[[-1.88  0.27 -0.90 -3.60  0.87 -0.15  1.50  0.59 -1.57  1.37  1.19 -0.72
   0.33  0.00 -2.38 -0.75]
 [-1.88  0.27 -0.90 -3.60  0.87 -0.15  1.50  0.59 -1.57  1.37  1.19 -0.72
   0.33 -0.39 -3.06 -0.75]
 [-2.47 -2.11  0.89  0.08  2.31 -2.90 -0.60  2.10  3.21 -1.26 -0.73 -1.46
   1.38  1.16 -1.02 -3.17]
 [-1.58  0.27 -0.90 -2.86  0.87  0.54  1.50  0.59 -1.57  1.37  0.71  0.03
   0.33  0.38 -2.38  0.06]
 [-1.29  1.46  0.89 -2.13 -0.10 -0.15 -1.30 -0.42 -5.16 -3.00 -0.73 -2.20
   1.65 -1.17  1.02  0.87]
 [-2.47 -2.70  1.48  0.08  2.31 -3.59 -0.60  2.10  3.21 -2.13 -0.73 -1.46
   1.38  0.77 -1.02 -3.98]
 [-1.88 -0.32 -0.90 -0.66  1.83 -0.15 -2.00  1.09 -0.38 -2.13  0.23 -1.46
   1.12  1.55 -1.02  0.87]
 [-0.70  0.27  2.08 -1.39 -0.10 -0.15  1.50  3.11  0.82 -2.13 -1.70  3.00
   0.59  0.77  1.02  0.06]] Answer: -0.70

[[-2.26  1.36 -1.11 -2.44  2.11 -2.70  0.07  1.21  0.32  0.87  1.03  4.24
  -1.24  2.01 -0.43 -2.08]
 [-0.34  2.04 -1.38  0.37  0.77  1.91  0.85 -0.76  2.43 -1.02  3.41 -1.01
  -0.90  0.59 -0.18  4.97]
 [-1.08 -1.27  0.33 -1.25  0.11 -0.63  3.55 -0.34 -1.31  4.67 -1.67  0.75
   0.95 -0.12 -3.00  1.77]
 [ 1.13  2.85  2.24  0.89 -2.32 -3.06  1.31  0.41  0.30  2.92  2.69  1.78
  -1.89 -1.49  0.05  0.79]
 [-1.02 -2.09 -3.30 -1.60 -3.34 -1.47  0.32 -3.31  2.17  1.50  0.94  0.75
   2.24 -0.40 -0.34  0.70]
 [ 3.95  0.87  3.91  2.40 -0.80 -0.83 -0.17 -1.38  0.86  3.05  1.41  0.30
  -0.39 -1.01 -1.54  1.13]
 [-0.49  1.38  0.51 -0.32 -0.47 -1.62 -1.64  2.62  1.86  2.26  2.84 -3.15
  -0.27 -0.85  3.76 -0.99]
 [ 3.08 -3.23 -0.10 -2.20 -1.51  3.38 -0.01 -0.49  0.49  1.29 -1.96 -0.15
   2.43  1.69 -1.41 -1.50]] Answer: 3.08

[[ 1.16 -2.33 -2.39 -1.77  2.04 -1.56 -3.53 -3.16  0.65 -1.67 -3.02]
 [-1.43 -1.79 -1.19 -1.18 -1.17  0.08 -0.01 -0.18  2.30 -0.19 -0.61]
 [-0.19  1.02 -0.05  0.26 -0.71 -0.72 -0.32  2.31  1.56  1.91  0.47]
 [-2.09 -4.00 -0.99  1.68  0.01 -1.12 -2.74 -3.14 -0.31  1.61  0.12]
 [-1.79 -1.18 -1.65  1.66  0.76 -6.79 -2.26 -0.68 -1.32  2.22  5.21]
 [ 1.84  0.35  0.66  1.27 -2.23 -0.03  3.84 -4.59 -2.76 -1.01  4.14]
 [-0.10  1.29  0.35  0.02 -0.98  0.31  0.24 -0.42  0.59  0.39  0.55]] Answer: -0.10

[[ 1.05  1.63 -0.81  2.24 -0.09  1.50 -1.82  1.86 -1.33 -0.71 -2.91 -4.02
   1.49 -3.31]
 [ 1.64  1.80  0.94  1.28 -1.81 -0.06 -1.51  2.08  0.40  1.02 -3.05 -1.91
  -0.96 -1.93]
 [-1.67 -1.44  0.58 -2.63  0.06 -1.32  1.73 -0.80 -0.06  1.28  1.74  3.16
  -0.44  0.71]
 [-1.72 -1.79  1.79 -3.89 -0.92 -2.64  2.43 -1.08  1.14  2.56  2.35  5.44
  -2.15  2.13]
 [ 1.03  0.14  0.09  1.05  0.04  0.15 -0.33 -0.91  1.44 -0.92  0.79  0.11
  -0.96  2.51]
 [ 1.99  1.70  0.05  2.45 -0.79  0.85 -1.81  1.16  0.55 -0.60 -2.19 -2.77
  -0.35 -0.66]] Answer: 1.99

[[ 1.19  1.66  1.69 -5.77  2.15  2.94 -2.73  2.45]
 [ 1.48  1.15  1.13  0.51  1.45 -3.21 -1.34  3.73]
 [ 2.92  2.94  2.96 -1.01 -0.28 -1.62 -3.42  1.09]
 [ 1.77  1.91  1.91 -3.28  1.97  0.48 -2.72  3.17]
 [-1.41 -0.73 -0.63 -4.96 -1.20  2.55  0.50 -2.33]
 [-1.84 -1.92 -1.89  0.27 -0.69 -2.64  2.43  0.12]
 [ 0.96  0.43  0.39  1.85  1.60 -4.52 -0.36  4.31]
 [ 0.04  0.46  0.50 -4.83  1.26  2.15 -1.14  1.35]
 [-2.23 -1.99 -1.93 -1.95 -0.72 -0.43  2.27 -0.76]
 [-0.91 -0.48 -0.39 -3.28 -1.16  0.87  0.38 -1.59]
 [-2.63 -2.73 -2.68  0.89 -1.41 -3.15  3.51 -0.79]] Answer: -2.63
